Each row below holds a small network's activations on one record, seen along a few directions.
After each row come some of the record's fields: S, J, B, L.
Not every record has every field; a missing one is written absent.
The largest differences between rows may come from other fields.
Random noise pushes rows far along 11 fixed directions. That doesn't count. These rows show it; they differ only by the noise:
[  37 -114  -74 -217  118  151   -3   84  118  222  -80  -16   44 -170
  227  149   48  299  218   86  -91 -515  148 -136   70  -25  353  -35
  200  135 -203]
[  37 -174  254 -225 -434  586  401  391 -201   48 -158 -335  -70  114
  269  -36 -167  192 -366  186  255 -361   17 -231  371 -184  472 -140
 -448   22  116]
[ 561  498  -29 -560 -391  695  -22  315  558   43   40   50  -89 -172
  392  770  151  278  410  267 -662 -532  -21  -92 -107 -300  241  219
  174  129 -143]
[ 120  412 -401 -229  124    9 -169 -607  -25  339 -379 -348   92 -107
   76 -767 -287 -428   97 -501  363 -327 -520  104  606  487 -200  729
  -76  -77  293]
[  84  680  416 -133 -105  -32 -310  -32   76 -752  595  -97  341  488
 -130   98 -302   34  -87   54  -63  750  307  354 -325  107 -137  264
 -374 -270   78]
[ 566  433 -304 -407 -279  442  161  414  394 -153 -115   56 -277 -562
  168  -18 -339  267  280   73 -197  -53  118  229 -492  284  108  363
 -474  205 -525]
[ 118  -21  209  483   59 -487 -251 -329  296 -140  168  271  480  648
 -218  -14  254   14 -153 -460 -248  243   32  183   59 -215 -251 -325
  131 -460  251]
[ 443  -56  -22  148 -231  -61  305  210  624   46 -370  240  136 -155
   59 -584 -281    9 -130 -370  148    5 -156  245 -562  354 -185  367
 -289  -70  326]
[-262  272  -85 -201  578 -150 -348 -463 -195 -133  -14 -386  -27   -8
  -92 -436 -338 -257  136 -118  120  342  111   18  300  252 -189  482
  -36   30  -74]
[ 315   -1  394 -193   28 -627 -594   97  700 -151  300  445  423  293
 -112   95 -219  442  -35 -206 -171  -99  555  672 -154  122 -262 -143
 -358  131 -565]
[ 212   -8  -12  -82   -7  181  -39 -124  549  240 -320  250 -342   37
  -75  395  325  -38 -102   37 -620 -204 -107  116  153 -279 -314   35
  199  164 -119]
[ 235   44  489 -216 -420 -267 -310   45  421   25  238  284  484  535
  -17  102  -91  339 -416 -124  166 -447  171  615  203  140  -37 -137
 -413    5  -98]
[ 156   54  186  137   -5  157  155   82  261 -238 -119 -127   51  179
   55 -182 -127 -130  -59 -152 -183  426   -9 -190 -186 -209 -121  187
  -77 -229  436]

[ 206  161 -266  206 -302  -95   64 -107 -289  106  -40  195  -20    6
 -160  -60   94 -166  -10 -274  140 -408 -415  125  167  202  -85 -182
  -36 -128 -187] => S is s6, J is j3, B is b4, L is l1
[-133  -36 -297  310    7  503  355  303 -389 -288  322 -251  -57 -160
  140  439  405  224  274  421 -425  520  252 -580 -339 -522  494 -484
  266 -246   89] => S is s3, J is j1, B is b6, L is l6
[ 154  337 -314 -286   89   40 -216 -181  -73   40   38 -180   -9 -199
   64 -164 -211   41  301 -147  107  -47   14  153  286  210   71  235
 -251   19 -317] => S is absent, J is absent, B is absent, L is l6
[ 132 -188  -53  708 -169 -520  108  108 -409 -175   95  400  263  198
 -320  -84   97   81  -56 -333   89  -98   -7  210  -67   46   10 -812
 -237 -253 -460] => S is s6, J is j6, B is b4, L is l5
[  65   -7 -211  -18  370  143   67  296 -108  -90 -260 -147 -351 -535
   26   61 -157 -157  473  232 -448  -81  163 -284 -151  -99 -100   75
  135  337 -460] => S is s3, J is j1, B is b4, L is l6
[  79 -147   55  -14 -116  -92 -130 -135   94  173   15  126    2  265
  -78  162  166  208 -203 -133  -24 -177   76  238  462 -170   28 -342
 -215  -50 -238] => S is absent, J is absent, B is absent, L is l6
[  60 -267  538   15 -336  110  287  472  102 -332  -28  -43 -133  265
  -90 -176 -371  117 -604  110  239  503  294  225 -110 -112  -75 -124
 -852   27   45] => S is absent, J is absent, B is absent, L is l6
[-271   -3 -112  365  287 -287   17 -160 -173 -134  143  376 -109  -25
 -334  316  408 -100   43  211 -223   20  -36  104 -527  174 -160 -103
  702  -11  -70] => S is s6, J is j1, B is b6, L is l4
[-109 -474  -25  463  387 -660   90 -193  111  252 -512  266  -63  -65
 -355 -661  -99 -322 -254 -344  257 -108 -138  349  -38  383 -523  104
   24  130   36] => S is absent, J is absent, B is absent, L is l6
[-346 -118 -176  -17   59  233  162  -50 -187  118   91   46 -178 -270
    5  202  199  218  -79  451  122  112  126   43 -259  172  274  -38
  133  180  -89] => S is s1, J is j1, B is b4, L is l3
[  83   41   24 -417 -289   88 -154  -59  420  228  183  227   80   48
  106  266  119  462 -229  121  104 -287  140  417   -3  179  194   37
 -119  121 -124] => S is s4, J is j1, B is b6, L is l6
[-353   11  141 -220  622  -80 -411 -394   -2   52 -122 -362 -189   90
  -52   55    5 -420   91  146 -343  180   66 -202  545 -285 -418  345
  369  226  145] => S is s3, J is j1, B is b6, L is l6
[ 603  219 -191   25  -74 -246 -390   20   95   57   35    0  394   29
  209  -43 -141   42  685 -681 -254 -288  -82 -202  501 -338   67 -358
 -197 -298 -341] => S is s6, J is absent, B is absent, L is l4
[ 347 -207 -409  643 -474   91  600  216  -13  -53    2  407   56  -94
    9 -175  250  287   27 -441  159  241 -243 -203 -689   11  358 -508
  -63 -552  159] => S is s6, J is j6, B is b4, L is l1
[ 415  522 -192 -764 -444  876  105  251  471 -115  257 -363   44 -261
  624   95 -239  566  293   93   38  282  191 -172 -265  -43  673  469
 -397 -159  184] => S is s7, J is j1, B is b6, L is l6
[ -17 -304  353   79  107 -207  -52  195  453   88   63  326  184   61
  125  199   37   41  204  -44  -78  190   35 -224 -485 -208  -89  -10
  327   21  374] => S is s6, J is absent, B is absent, L is l1
[ 129 -230  -11 -103  162 -383 -268   50  480   32    1  128  -43  -89
  -36 -421 -285   75    3 -356  101  426  212  109 -214   66 -357  161
 -246   51 -102] => S is s1, J is j1, B is b6, L is l1
[  86   17 -112  460   97  128  462  318 -690 -185 -339 -416   19 -178
   57 -370 -190 -487  325 -104   41 -278 -308 -522  127 -108  108  -25
  120 -174  225] => S is absent, J is absent, B is absent, L is l6
[ 194  139  279 -316  -86  141 -135  169  376   15  -45   68   24   -4
  138  333  -85  -13  117  192 -285 -289   38   73  -46  -92 -110  237
   37  255    2] => S is s3, J is j6, B is b4, L is l6
[-424 -146  148  121  231  -71  -73 -275 -180   10  108   19  -20  247
 -188  169  213   -6 -283  240  -14  187  135   96  119  -19  -24 -148
  158   46   42] => S is s3, J is j1, B is b4, L is l6
[ 233 -296 -488  392 -361  142  187 -230   49  327   -8  334 -169  151
  -51  247  622  377 -104 -464 -182  122 -187 -181  298 -469  283 -861
  -58 -461 -196] => S is s6, J is j7, B is b4, L is l1
[ 102 -122  -56 -281 -459  199  259  484  246  188    5  346 -111 -465
  122  183   -4  372 -160  500  234 -507   72  406 -610  444  162  123
 -144  451 -209] => S is s1, J is j7, B is b6, L is l3
[  49 -210  122   38  -88 -221 -183    1  320  136  197  218  267   58
   98   40   17  254   32 -137  115  237  154   93  -85 -104   28 -220
 -183  -49   34] => S is s6, J is absent, B is absent, L is l3
[ 331  569  -68  101 -133  366  272  312 -175 -409 -109 -154 -209 -209
  -34  160 -119 -421  327  175 -385   70 -248  -83 -298  -37 -181  331
   28  -25   46] => S is absent, J is absent, B is absent, L is l6
[ -40  562  250 -235   75  207 -316 -222  -53  -14    8 -134  -66  191
  -50  658  180 -518  179  357 -571 -226 -263   40  459 -261 -364  288
  334  224   82] => S is s3, J is absent, B is absent, L is l6
[-300 -409  210 -256  419 -350 -396 -401  332   59   -5  -43 -110  264
 -140 -372 -242  262 -408 -201  228  591  504  247  336   14 -172    6
 -458   89 -230] => S is s7, J is j6, B is b4, L is l6
[  37 -153  101   -5  117 -108 -204  284 -187 -316  306 -169  195  109
  101  -23 -229  285  260  -77  -61  246  473 -284   52 -300  220 -420
 -238 -131 -324] => S is s1, J is j1, B is b4, L is l4
[ -36   87  -80  -51  257 -441 -343 -382  338   58  244  323  234   79
 -134  -22   54  283   74 -177  136  120  205  506 -246  383  -41  141
  104  -65 -150] => S is absent, J is absent, B is absent, L is l6
[  90  216  322 -173  210  -11 -287   39  204 -257  -26  -92  -98  163
  -67  256 -114 -239  118  129 -515   80  146    0  143 -282 -391  190
   33  168 -125] => S is s7, J is j6, B is b4, L is l6
[-188 -503   69   -7 -199  506  697  344  280  125 -344  235 -679 -198
  -71  302  350  291 -646  549 -118  -22  100   10 -535  -61  142  -64
  133  263   56] => S is s7, J is j4, B is b6, L is l6
[-162  354 -292  338  137  -67  107 -354 -182 -176  261  272   44   -6
 -260  228  349   29   98  115  -23  328  -99  289 -543  355   92   60
  385 -238   47] => S is absent, J is absent, B is absent, L is l6
[ -93  273  -34  159  612 -282 -345 -219 -209 -173  -32 -127   75  -59
  -82   60  -66 -481  651  -87 -418  208  -69 -287   77 -157 -323  162
  462    4  -36] => S is s1, J is absent, B is absent, L is l4
[-106 -315  399  220 -123  106  184   -3 -116  -88  -48 -281  138  497
  116 -321 -150 -161 -301 -336  285  464 -134 -511  281 -433   79 -142
 -183 -420  742] => S is s6, J is j1, B is b4, L is l1
[ -89 -524 -157  -92  282 -165  -89 -155  228  494 -310   62  -75 -229
   99 -244  -26  235    0 -169  120 -241  156  -13  310   20   98 -133
  -66  227 -232] => S is s3, J is j1, B is b4, L is l6
[ 182 -283 -366  340  -24 -124  122 -210  172  332 -332  335 -287  -42
 -236    2  360   75 -156 -285 -218  -74 -139  222  261 -118 -157 -407
  -97  -57 -325] => S is absent, J is absent, B is absent, L is l6

Which values does each new row have?
[-130  -69  121 -170 -379  851  677  601 -290 -113  -18 -411 -153 -253
  375  156  -52  126 -142  620  173  -21   18 -459 -318 -125  607  107
  -58   78  470] => S is s3, J is j1, B is b6, L is l6
[-272 -897  -20  204  201  262  227   34    8  252 -395 -270 -617  130
  -73   72  380  105 -504   99 -443  397  303 -510  727 -926  -45 -706
 -143   54  -90] => S is s3, J is j1, B is b6, L is l6
[-281 -109  235 -132  475   69 -119 -134   13   43 -300 -300 -305   67
  -42   59    1 -367  -50  199 -337   72   47 -236  423 -321 -310  230
  262  250   95] => S is s7, J is j1, B is b6, L is l6
[-207   80   16 -323  113  173 -142 -341  219  288  -95  -13 -175  -29
   13  166   61  -49 -133  194  -12  166  -55  186  236   59  -95  285
  -68  236   72] => S is s3, J is absent, B is absent, L is l6
[-484   -8  445 -332  484 -196 -503 -362 -133   11  249 -306  263  420
   64  212   12  -20  -16  198   20 -161  270  -84  550 -149   63  122
  398   94  144] => S is s7, J is j1, B is b6, L is l6
[-120 -701  -44  -69  211   48  125  163  403  182 -322   48 -639 -219
  -63 -202  -39  172 -340   -1 -107  550  311 -164  -75 -279 -204  -95
 -246  227 -191] => S is s1, J is j1, B is b6, L is l1
[ 242  388  145 -169 -369  -40 -307   24  -43   -3  362  146  315  226
   79  438   52   30  222  -71  -40 -352 -157  142  243  -83   56 -180
  -61  -65 -138] => S is s6, J is absent, B is absent, L is l1
[-128 -116  -44  -87  560  -22 -200 -641  563  312 -366 -177  -21  112
  134 -361   37 -242   95 -398 -147  361 -157 -314  209 -150 -250  585
  467 -159  715] => S is s7, J is j1, B is b4, L is l6
[ 126  203  211 -323  338  -57 -275  346   24 -239   77 -213  165 -212
  224  145 -382   57  608  130 -265 -234  369 -177  -43  -96  133  145
   22  231 -405] => S is s7, J is absent, B is absent, L is l6
[ 397  455 -147 -291 -395  124 -211  319 -219 -195  568  -98  457  -40
  349  286  -88  313  602 -106   62 -525   25 -228  -52  -39  486 -132
   89 -252 -174] => S is s6, J is j1, B is b6, L is l1
[  97 -152  -36 -204  -96  180   -6  154  109   26   34 -110 -104  -29
  137  154   43  274  -28   79 -145  -60  236 -121  165 -275  185 -196
 -154   40 -180] => S is s3, J is j6, B is b6, L is l6
[-325 -172  358 -294  124 -473 -382 -215  201   -9  253  247   87  279
 -265  -57 -136  355 -575  152  372   33  455  750   34  439 -128   17
 -326  274 -378] => S is s7, J is j1, B is b6, L is l6
[  34  135 -384  -57  469 -111 -283 -293  445   38   42   79  -73 -320
   11   68  157   25  456  -43 -452  432  150  -21 -331  -20 -210  293
  404   38  -31] => S is s3, J is j1, B is b6, L is l6
[ 112  477 -168  469 -376   65  504  118 -535 -229  -58  176  129  -84
 -233  -87   60 -228  -96   79  226 -342 -447  357 -421  577  149   -3
  -48 -161  -16] => S is s7, J is absent, B is absent, L is l6
[  98  306  -10 -345  295 -152 -463 -153  121   77   83 -104  251  -34
  156  179  -13   10  479  -19 -256 -606   79   20  285   25   21  239
  412  133 -214] => S is s7, J is j1, B is b6, L is l6
[ -67  240   24  -98  127 -374 -705 -590   66  -32  417  111  195  494
 -269  287  214  104 -112 -149 -240  197  214  445  591 -109 -274 -269
 -111 -104 -375] => S is s3, J is j1, B is b4, L is l6
[  28  372  198  294   -4 -209 -127  -73 -392 -280  175 -378  647  232
  131 -398 -312 -527  348 -279  268  216 -304 -297  131  -22 -128  226
   28 -387  696] => S is s6, J is absent, B is absent, L is l3
